Each row below holds a small network's activations on one input, seen along a few directions.
Each table varies a few parts of the input and shows all the possible inputs, shuffled.
A made-up example of a description, with smaller parts first: one of 4 places along a line, together with either a single point or one of 9 places around a ring or (one of 3 separate values, together with one of 8 places around a ring).
Shared parts are said once, and a part with two or three values counts as separate values.
(in the rows, 128 means zero)

Other details of the inputs shift rows strongly along three fixed directions, in all tables alike. That doesn't count.

Rows:
x1: [163 147  93  83 115 135 166  86 116 116 141]
x2: [159 135 168 126 106 118 102 118 136 158 102]
x3: [149 141 101  76 120 122 154  89 119 114 140]
x4: [133 135  67 119 205 147 134 140 117  97  90]
x5: [146 165  67  97 155 151 139  94 126 119  97]
x6: [157 149 100  93 113 142 146 107 120 115 134]
x7: [164 155 166 162  91 131 102 139 139 188 110]
x8: [105 119 143 149 165 129  84 132 146 139  91]
x9: [159 174  75  95 103 150 148 101 114 119 121]
x10: [114  92 193 119 183 122 117 140 118 132  74]
x11: [106 134 163 208  19  98 120 158 164 155 211]
x12: [ 25  77 103 126 104  98 146 139 145  69 226]
x13: [125 135 173 202  28  95 134 143 161 171 204]
x14: [183 159 188 160  88 117 147 128 127 179 114]
x15: [ 86  85 156 143 180 130  81 159 137 111 108]
x16: [111 147 102 115  64 113 176 105 110 105 187]
x17: [163 141 179 141 115 120 135 133 114 173 110]
x18: [ 42  74  86 140 120 120 128 160 123  61 215]
x19: [ 93 104  97 115 174 149 115 145 122  82 131]
x20: [ 96 126  81 120  61 107 164 111 124  97 216]
x21: [100  72 190 148 192 130 111 153 112 121 111]
x22: [108 129  78  87 199 144 128 115 128  96  78]
x23: [156 150 112  64 151 126 164  94  98 107 103]
x24: [117 147  77  73 133 139 143 110 125  92 122]
x25: [126  81 173 164 164 133  92 176 131 145 116]
x26: [131  97 151 163 199 145  98 179 130 122  89]
x27: [ 81  96 125 177 186 136  91 169 138 128 120]
x28: [150 152 140 161 126 138 100 118 142 173  80]
x29: [193 144 178 149  92 117 122 121 130 202 109]
x30: [198 179 118  65  87 136 153  76 127 151  89]
Description of these inputs: one of 5 places along a line, together with one of 6 places along a line.
Changing only the place on the line of 5 turns x17 into x25. The same change can be made to x10. Which row results? -> x30

Rows:
x31: [109 106 113 127 117 129 123 132 118 102 172]
x32: [108 126 101 124  99 110 147 104 133 114 182]
x33: [170 152 147 172  98 135  96 137 157 200  91]
x34: [130 148 117 125  77 110 151 102 145 124 170]
x35: [100 116 122 134 116 136 133 128 115  99 167]
x36: [158 119 158 127 134 128 110 141 122 149 102]
x37: [117 183  82 150  81 130 140 124 139 136 157]
x38: [ 37  75 103 110 188 136  60 145 157  80 117]
x39: [102  96 131 127 151 125 126 151 139  90 151]
x40: [178 146 176 142  90 125 110 123 137 169 112]
x41: [169 164  63  60 108 123 183  87 117 118 124]
x42: [123 126 113 120  93 127 131 125 118 126 171]
x43: [104 100 131 128 147 120 124 153 137  96 152]
x44: [115 105 127 132 132 120 131 113 134 120 151]
x45: [110 113 155 145 151 116 125 135 128 123 123]
x46: [155 119 169 139 106 125 111 142 133 162 108]
x47: [123 114 112 162 172 137  92 154 142 125 115]
x48: [104  90 125 169 192 138  81 176 140 135 109]
x49: [159 151 179 137  97 123 131 134 138 171  97]
x50: [169 149 110  88 166 138 154  87 102 129  85]
x51: [113 100 151 139 136 137 117 146 110 133 123]
x52: [169 170  59  51 104 132 185 100 119 104 132]
x53: [143 117 165 141 126 115 114 121 134 171 117]
x54: [113 117 157 135 147 123 125 155 129 123 122]
x55: [111 105 165 142 165 124 116 158 129 114 116]
x56: [113 118 135 137 119 133 125 131 112 114 149]
x57: [120 161 119 125  75 106 159 109 132 134 161]
x58: [ 84 111 112 128 126 116 150 123 121 117 160]
x59: [142 109 151 133 115 133 113 137 121 152 122]
x60: [120 133 115 120  99 106 145 120 136 126 161]
x61: [ 95 100 107 124 123 112 141 125 128 121 164]
x62: [105 154  84 153 109 134 136 138 134 130 141]
x63: [159 154 175 145  97 117 128 102 131 192 105]
x64: [153 136 178 148 112 133 116 129 129 149 107]
x65: [104 136 117 123 100 111 156 123 128 123 154]
x66: [170 147 149 107 155 141 140 122 123 128  80]
x67: [136 117 132 173 160 142  88 148 152 144 105]
x68: [194 174 155 113 115 131 148  89 129 163  79]
x69: [142 127 173 143 112 129 119 143 124 158 103]
x70: [109 120 135 129 124 126 131 146 116 115 141]
x71: [125 115 166 148 145 127 122 115 129 146 116]
x72: [138 162  64  33 224 174 118  84 106  90  12]
x73: [129 114 165 143 135 136 108 142 111 149 114]
x74: [118 128 116 125 108 107 142 118 137 115 162]
x75: [167 149  82 109 216 170 129 123 111 110  54]
x76: [105  92 130 132 143 130 118 148 128  95 153]
x77: [125 158 114 123  69 122 152 116 123 113 170]
x78: [141 119  82  65 188 138 152 134 109  83 112]
x79: [ 82 117  99 168 171 137 111 157 131  97 137]
x80: [138 141 115 125  67 129 138 106 128 124 174]
Changing only one part turns x80 into x35. The same change can be made to x43. Which row results? -> x55
Changing only one part turns x74 into x45. The same change can be made to x52. Which row results? -> x49
What do these inputs look like to the network? -> one of 2 separate values, together with either a single point or (one of 4 places along a line, together with either a single point or one of 5 places along a line)
Which other rows does x40 become when the place on the line of 4 takes its other values? List them by row number. -> x36, x46, x76
